Each row below is a small network's average activation on inputs in which a field has the value named, seen along a few directions.
Related values have similar rows: they may be neighbours, one step apart, or belong to one group.
In the rows, zero is written as 500.
Strong random noise was added to every row along 23 fixed directions; ignore it. To show where, here is one row again and again, with new noise each time:
461 607 397 346 485 647 535 705 455 520 376 381 492 180 575 515 680 564 600 600 553 707 775 639 374 377 384 519 502 494 442 454 480 382
466 400 418 537 424 444 517 576 511 534 379 654 542 458 842 490 710 490 443 568 473 437 486 551 593 490 339 626 344 470 591 563 623 292
577 633 622 579 738 439 563 530 290 456 578 623 528 402 554 518 275 557 572 696 370 538 569 521 326 567 611 498 681 478 533 582 512 745
466 498 535 551 600 591 574 530 729 405 620 468 479 505 499 509 551 416 499 692 489 495 224 659 583 689 547 447 507 495 469 491 534 579
473 407 672 573 469 591 584 496 618 728 436 576 479 448 497 573 543 396 531 622 414 567 407 520 580 534 399 573 370 644 518 530 660 357
570 628 440 609 587 584 433 674 419 586 349 541 484 561 363 440 534 357 414 484 429 492 469 487 606 576 636 416 518 525 639 753 523 468
566 555 464 554 509 503 511 483 407 454 587 215 543 560 547 465 555 567 308 703 390 490 386 478 395 463 451 478 497 445 527 587 550 445
376 502 689 455 645 379 320 249 559 610 431 556 544 571 396 370 459 401 532 533 506 352 281 575 441 713 652 392 515 340 513 599 549 612
409 456 683 471 635 395 538 459 556 456 413 574 675 533 598 416 389 448 538 397 582 449 502 486 411 447 457 410 466 587 705 354 344 507
449 528 562 543 573 462 488 588 488 669 617 495 377 457 546 459 509 598 584 561 367 468 382 547 542 642 644 478 421 519 585 524 511 498
435 446 419 378 629 566 496 748 587 415 675 341 324 548 507 616 378 430 607 487 573 534 357 517 603 658 628 427 419 636 434 326 574 503
683 497 372 495 575 367 497 640 564 624 324 592 349 297 517 534 533 522 554 559 467 572 454 474 665 562 881 439 510 460 579 556 433 334
645 576 455 463 274 554 479 467 542 438 571 573 516 605 495 403 419 441 286 489 436 431 328 478 705 376 615 458 548 653 443 555 523 552
627 590 510 486 567 396 288 318 443 452 541 488 435 526 356 431 558 568 357 511 570 367 416 655 374 531 539 364 486 375 486 635 589 643
439 497 492 487 483 505 526 445 452 558 434 538 477 436 338 446 432 307 484 486 562 738 420 449 457 489 510 648 554 548 415 520 420 534
407 559 591 534 663 464 614 441 486 284 421 717 654 383 567 431 764 532 513 319 690 515 466 503 576 507 498 423 564 452 539 341 458 630
457 540 489 438 471 572 489 604 518 457 405 594 616 364 734 551 721 332 494 429 550 572 483 583 486 437 521 362 509 431 565 450 559 491
518 574 534 446 471 481 629 619 588 529 456 402 662 492 260 389 589 479 431 605 389 497 513 615 621 363 422 498 552 564 654 552 309 461
418 492 490 494 466 526 474 479 394 449 618 532 575 377 607 342 680 443 444 447 485 596 342 497 359 551 622 472 394 544 576 350 422 528
412 344 624 510 729 549 430 500 536 389 503 587 585 469 450 637 397 577 617 572 272 321 640 586 474 564 310 589 449 553 536 482 615 504
413 484 482 427 306 520 452 386 580 307 509 540 527 567 424 390 673 556 362 298 641 385 355 566 580 366 285 487 419 583 406 402 521 402
572 508 489 569 457 393 696 449 545 508 530 478 523 416 508 632 712 628 473 430 527 633 615 463 660 326 421 592 614 365 458 428 469 596
548 257 442 348 463 522 450 313 537 634 637 348 548 632 488 770 550 338 430 646 583 382 375 538 563 470 411 677 418 355 463 565 466 531
552 573 544 486 327 530 607 408 461 641 655 648 580 482 685 524 338 490 617 654 402 396 559 644 417 575 584 600 618 469 562 584 407 404
518 457 541 471 422 622 492 348 473 399 639 544 479 457 442 711 661 511 481 338 688 444 250 509 435 364 514 392 542 428 423 411 363 559


Values of KAPUM:
gav: 540 305 532 432 547 357 598 535 315 478 467 436 777 618 367 465 428 375 454 660 373 492 615 246 451 456 476 612 460 551 582 420 486 532
pedi: 404 596 529 516 625 690 574 535 585 523 361 499 570 681 429 462 363 303 432 484 494 494 444 395 895 556 489 595 614 637 477 658 530 535
bidi: 508 615 489 419 442 724 465 405 550 551 569 494 470 401 416 469 674 633 566 498 545 409 629 636 593 635 548 462 472 531 385 489 619 442
sunu: 628 580 428 325 608 472 472 721 282 550 531 431 381 462 513 588 409 509 461 505 585 528 525 449 594 348 565 456 471 596 561 558 490 539
vafuz: 476 454 413 363 579 644 358 437 372 406 515 521 679 436 381 410 424 417 445 489 304 452 666 480 589 521 535 682 475 646 572 501 391 495
mogo: 537 434 588 696 239 299 430 373 518 659 636 598 452 684 305 483 398 508 531 429 277 388 412 538 293 520 527 466 528 377 550 619 434 551
zab: 514 637 582 434 352 339 603 433 349 738 480 519 519 505 540 483 463 546 587 572 506 531 661 476 474 450 514 545 647 353 481 594 514 537
pada: 453 715 593 352 539 243 651 603 235 617 732 613 419 644 396 473 442 454 664 179 802 458 609 588 593 621 504 447 511 577 632 394 598 479
vin: 560 511 567 586 677 476 460 413 588 390 608 612 497 449 491 465 308 490 458 417 358 536 546 533 574 540 523 511 509 620 594 458 496 644
mufuv: 330 502 520 393 400 479 569 650 416 510 539 654 540 555 637 452 628 485 600 492 653 444 534 555 543 480 306 550 446 472 459 468 545 686
tabo: 592 335 341 488 418 514 392 390 645 369 488 448 450 655 392 642 299 387 508 428 527 457 571 449 501 544 527 543 540 472 349 485 507 463
femif: 639 277 584 497 531 443 564 642 487 514 511 591 569 452 509 787 584 477 503 598 236 447 428 344 674 423 590 420 424 583 534 384 761 447
zemad: 483 507 513 733 538 484 534 598 420 477 363 500 490 573 585 470 566 548 368 518 583 552 506 497 260 319 92 516 395 516 671 649 412 454
The values of KAPUM form a line.
Name the neighbours of tabo, in listed order. -> vafuz, mogo
Name the neighbours of bidi, in listed order. -> pedi, zemad
Name the neighbours of mufuv, in listed order. -> sunu, zab

Values of TANAR:
tepo: 482 678 578 629 550 769 449 561 134 638 600 534 337 442 286 459 449 434 543 393 515 679 393 321 307 638 713 412 469 674 458 564 579 545
duz: 454 535 479 398 440 708 405 552 493 512 497 239 669 507 326 454 538 451 469 503 263 479 541 425 500 461 664 369 552 551 513 464 422 436
vedi: 571 708 526 776 513 543 795 364 432 593 635 595 541 389 494 349 448 687 613 465 492 668 906 538 393 671 515 710 614 565 605 474 369 445
dor: 545 539 536 495 352 700 463 570 732 453 417 409 640 374 532 420 540 617 471 498 243 526 731 515 487 292 528 324 533 576 501 393 449 520
zudi: 230 752 558 446 475 674 308 465 460 485 427 521 306 342 474 442 482 698 676 442 525 447 423 684 319 473 400 395 691 290 306 684 432 512
beg: 651 502 399 518 517 363 437 690 496 668 627 349 258 593 730 445 399 699 446 559 613 417 530 540 461 413 484 449 247 571 711 549 329 530
rataf: 396 428 189 399 639 577 363 540 550 433 556 144 423 529 387 457 822 498 308 427 554 504 279 480 795 548 555 628 387 370 492 532 333 470
pul: 442 470 654 351 505 340 541 358 398 589 530 723 659 371 719 335 406 459 520 626 346 562 553 449 617 578 635 682 489 632 436 371 711 659
lolut: 233 332 519 349 395 355 148 496 279 677 600 527 284 420 543 551 650 573 560 449 316 431 297 566 318 495 374 593 274 358 338 543 756 556
zud: 608 608 513 481 514 554 484 467 401 331 781 638 511 501 494 725 524 442 461 251 627 421 522 775 374 372 382 417 568 510 650 490 394 652
tipug: 561 430 518 417 508 540 364 473 523 754 389 591 347 343 592 559 496 504 585 672 476 590 495 354 602 512 765 491 503 371 293 574 569 831
reke: 491 615 526 418 492 508 499 548 592 490 272 720 542 363 439 216 485 711 562 507 450 419 679 510 732 444 609 475 547 653 462 480 390 556
nid: 725 501 275 318 583 444 477 665 344 407 413 499 574 426 274 404 610 531 379 470 495 500 745 400 814 388 675 547 465 626 552 490 429 565
The values of TANAR form a line.
Name the neighbours of beg, in listed order. -> tipug, nid
Name the neighbours of vedi, in listed order. -> tepo, dor
Name the neighbours of pul, in listed order. -> duz, lolut
